These are the activations of a small neural network, seen along a few directions. Each row is one input.
Each table varies a few parts of the input and shows all the possible inputs, shuffled.
Descriptions start from the smaller parts, as in this example, which fits no table here: values(2) and (point or line(11) or (line(6) and ring(8))).
Shared parts are said once, and a part with two or three values counts as separate values.
In the rows, 128 means zero.

Other details of the inputs vary at random and push rows far along three fixed directions, the same in every table; ignore that.

Table:
row 1: [154 121 120 142 162 121 118  88 154 103  82 190]
row 2: [143 101 128 117 134 149  80 146 153 100 148 166]
row 3: [108 104 134  80  54 127 115 105  39 169 158  62]
row 4: [132  88 143  93 125 160  68 247 169  52 175 108]
row 5: [128 113  93 133 152 153 158 177 177  83 111 149]
row 6: [ 80 123 106  37  98 154 119 108  37 188 150  83]
row 7: [ 92 114 139 157 147 178  80 221 225  74 159 120]
row 8: [192 151 138 123 144 129 139 111 133 121  91 145]
row 9: [130 148 127 181 206 104 143 147 196 103 128 161]
row 10: [ 63 156 129 159 119 142 169 117  99 177 123  92]
row 11: [ 93 157 102 208 160  89 163  14 121 154 113 101]
row 12: [ 72 139 159 173 133 130 110  72 109 130 159  80]
row 13: [105 122 132 150  94 142 124 116 135 136 141 121]
row 14: [190 101 119  39  56 137 101 175  83 150 144 117]
row 15: [160 119 140 171 148  79 160  95 147  98  66 172]
row 16: [157 103 128 111 128 159  96 155 146 107 156 161]
row 17: [198  92 100  70 105 114 133 123 120 131  84 111]
row 18: [197  83 101  38  90 163  71 180  75 146 144 154]
row 19: [ 91 141 127 166 132 117 117 164 189  83 171 131]
row 20: [105 153 103 187 146 104 171  33 104 169 130  88]
row 21: [171  83 122  34 123 139  79 173  93 155 125 156]
row 22: [100 147 129 161 125 168 141 203 176  92 162 150]
row 23: [161 125  97 162 195  79 162  82 162 113  97 173]
row 24: [146  84  86  35  68 136 119 167  81 126 138 154]
row 25: [167 124 142 122 163 107 142  83 153 127 105 147]
row 26: [ 86 149 151 148 186 164 134 195 192  99 162 152]
row 27: [122 144 125 180 168  85 159 137 187 107 107 154]
row 28: [120 144 123 118 119 161 140 205 147  98 136 152]
row 29: [ 97 127  97 116 115 132 158  45  60 178 115 103]
row 30: [ 89 119 148 148 110 154  81 178 187  86 172 145]
row 31: [ 37 160 189 155 123 134 126 113 161 156 179  48]
row 32: [184 140 142 143 159 119 145 108 139 138  90 150]
row 33: [129 142 147 107 130 108 147  49  79 203  99  78]
row 34: [147 125 100 164 161  65 175  85 162 111  83 165]
row 35: [121 102 136 114 127 124 109 149 160 117 126 157]
row 36: [191  82 131  32 108 139  74 194  56 136 148 133]
row 37: [ 93 136 132 149 122 162 147 184 177  89 170 147]
row 38: [129 115 130  85  86 143  96 109  26 176 160  65]
row 39: [150 130 148 141 107 128 137 135 171 104 143 134]
row 40: [128 142 138 128  94 104 157  66  73 203  89  78]
row 41: [156 135 131 136 122  93 148  80 155 110  80 156]
row 42: [129 121 153 121 153 135  86 154 147  71 152 151]
row 43: [ 49 155 164 182 120 116 131  76 123 124 132  83]
row 44: [111 129 136 153 131 128 109 137 183  87 112 173]
row 45: [129 147 135 136 119 117 137  49  38 170  97  77]
row 46: [176  88 113  89 149 116 116 101 119 135  94 177]
row 47: [166  93  86  61  80 110 123 157  90 136 150 128]
row 48: [188 111  81  92 124 143 153 130  89 135 103 172]
row 49: [156 143 148  97  95 138 119 170 134 123 130 118]
row 50: [128 134  96 147 137 109 179  94 146  98  71 189]
row 51: [171 136 114 161 121 118 145 112 139 114  57 178]
row 52: [ 86 172 173 160 128 170 111 131 142 152 187  62]
row 53: [164 137 105 157 174 130 178 116 133 127  76 184]
row 54: [ 42 162 176 171 101 139 117 102 155 144 180  54]
row 55: [ 54 140 153 147 112 127 123 103 113 188 125  81]
row 56: [122 148 122 132 119 139 130  56  57 195  87  92]
row 57: [187 125  88  79 131 140 157 133  81 133  83 168]
row 58: [152 126 143 111 100 130 112 170 109  97 124 131]
row 59: [ 60 151 147 169  90 164 106 138 126 160 164  79]
row 60: [170 144  88 197 140  85 179  94 154 107  80 168]
row 61: [193  89 125  12  80 150  90 162  82 146 170 117]
row 62: [110 120  78 136 109  91 150  67  85 177  89  52]
row 63: [185 111 130  88 110  88 147 111 119 149  79 145]
row 64: [121 130 158 150 109 150  99 200 155  79 174 128]
row 65: [186  99 122 106 105  99 135 126  80 133  82 152]
row 66: [182 133  84 115 112  87 156 119 100 129  74 149]
row 67: [154 138  92 155 179  89 143  90 154 100  97 176]
row 68: [136 110 159 129 167 125 102 148 157  81 152 149]
row 69: [ 44 157 191 170 158 143 103 127 131 141 179  61]
row 70: [150 162 118 156 173 133 125 175 166  93 139 149]
row 71: [103 126 136 114 174 160 128 184 177  93 168 158]
row 72: [160 142 101 189 159  78 179 101 150 124  68 165]
row 73: [ 71 148 124 143 126 160 160  88 100 163 159  88]
row 74: [107 133 119 114 128 116 106 185 166  89 160 140]
row 75: [129 135 163  83 141 156  79 184 171  94 177 132]
row 76: [171  86 125  96 114  85 135 103 102 114  91 157]
row 77: [121 101 153 107  98 137  79 194 148  70 178 139]
row 78: [ 29 146 143 135 126 148 151 133 132 151 166  86]
row 79: [175 146  99 192 195  93 167 104 154 123  81 175]
row 80: [ 53 179 137 190 150 156 117 143 141 152 206  58]
row 81: [ 43 168 175 190 157 170 106 128 139 172 163  74]
row 82: [118 106 134  78  85 138 102  95  35 170 169  63]
row 83: [137 135 108 171 158 100 199 104 159 114  58 190]
row 84: [ 68 148 147 167 109 137 128 104 102 190 119  82]
row 85: [180  89 125  18  86 140  76 151  87 141 162 121]
Description of these inputs: values(5) and (point or (values(2) and ring(8))).
Changing only the values(5) part turns row 37 into row 3. The same change can be made to row 24. Which row results?
Answer: row 77
Changing only the values(5) part turns row 49 into row 28. The same change can be made to row 85. Which row results?
Answer: row 29
Changing only the values(5) part turns row 38 into row 18. The same change can be made to row 76. Which row results?
Answer: row 35
Change only the values(5) part in row 27. List by row number the other rows that result.
Answer: row 15, row 55, row 63, row 83
Change only the values(2) part in row 57. List by row number the other rows that result.
Answer: row 28
Change only the ring(8) part in row 21. List by row number the other rows that result.
Answer: row 1, row 2, row 16, row 18, row 46, row 56, row 81

Table:
row 86: [ 47 145 180 138 146 149  92 161 170 131 182  86]
row 87: [151 103  76  91 124 124 140  87  75 146 111 152]
row 88: [104 108 133  64 102 141 110  99  70 178 132 102]
row 89: [172  96  95  98 157 135 108 200 162  64 146 204]
row 90: [198  96 128 133 121 107 105 179 193  41 115 199]
row 91: [200 108 126  79 125 145 100 160  95 124 120 157]
row 92: [128 113  87  66 111  97 135  91  50 186 137  77]
row 93: [ 96 143 132 132 123 153 128 215 166 115 157 120]
row 94: [171 129 112 224 134  71 187   5 140  99  27 181]
row 95: [103 109 135  69 105 128 110 100  67 181 126  97]
row 96: [ 93 170 182 156 149 155 101 169 160 134 195  67]
row 97: [ 70 182 139 201 145 123 178 130 174 136 130  91]
row 98: [116 115 136  61 108 109 114 105  80 182 132  83]
row 99: [168 127 111 214 130  89 184   9 144  99  40 186]
row 100: [ 54 164 126 213 176 119 151  84 160 131 146  95]
row 101: [190  92 121  80  88  94 108 152 125 101 125 139]
row 102: [ 77 180 174 212 161 171 131  93 150 136 148  97]
row 103: [113 126  96  87  80 133 154 117  49 189 105 100]
row 104: [ 90 143 131 132 118 179 129 204 159 111 161 139]
row 105: [219 112 137 111 156 137  96 201 169  76 126 189]
Changing only one part turns row 96 into row 101. The same change can be made to row 105. Which row results?
Answer: row 90
What is each input in this table made of?
Answer: line(4) and values(5)
Start at row 98 and move only the line(4) part, one step at a time. The first step leads to row 86. Which rows follow, in order?
Answer: row 95, row 88
Change only the values(5) part in row 99. List by row number the other rows that result.
Answer: row 87, row 88, row 102, row 104
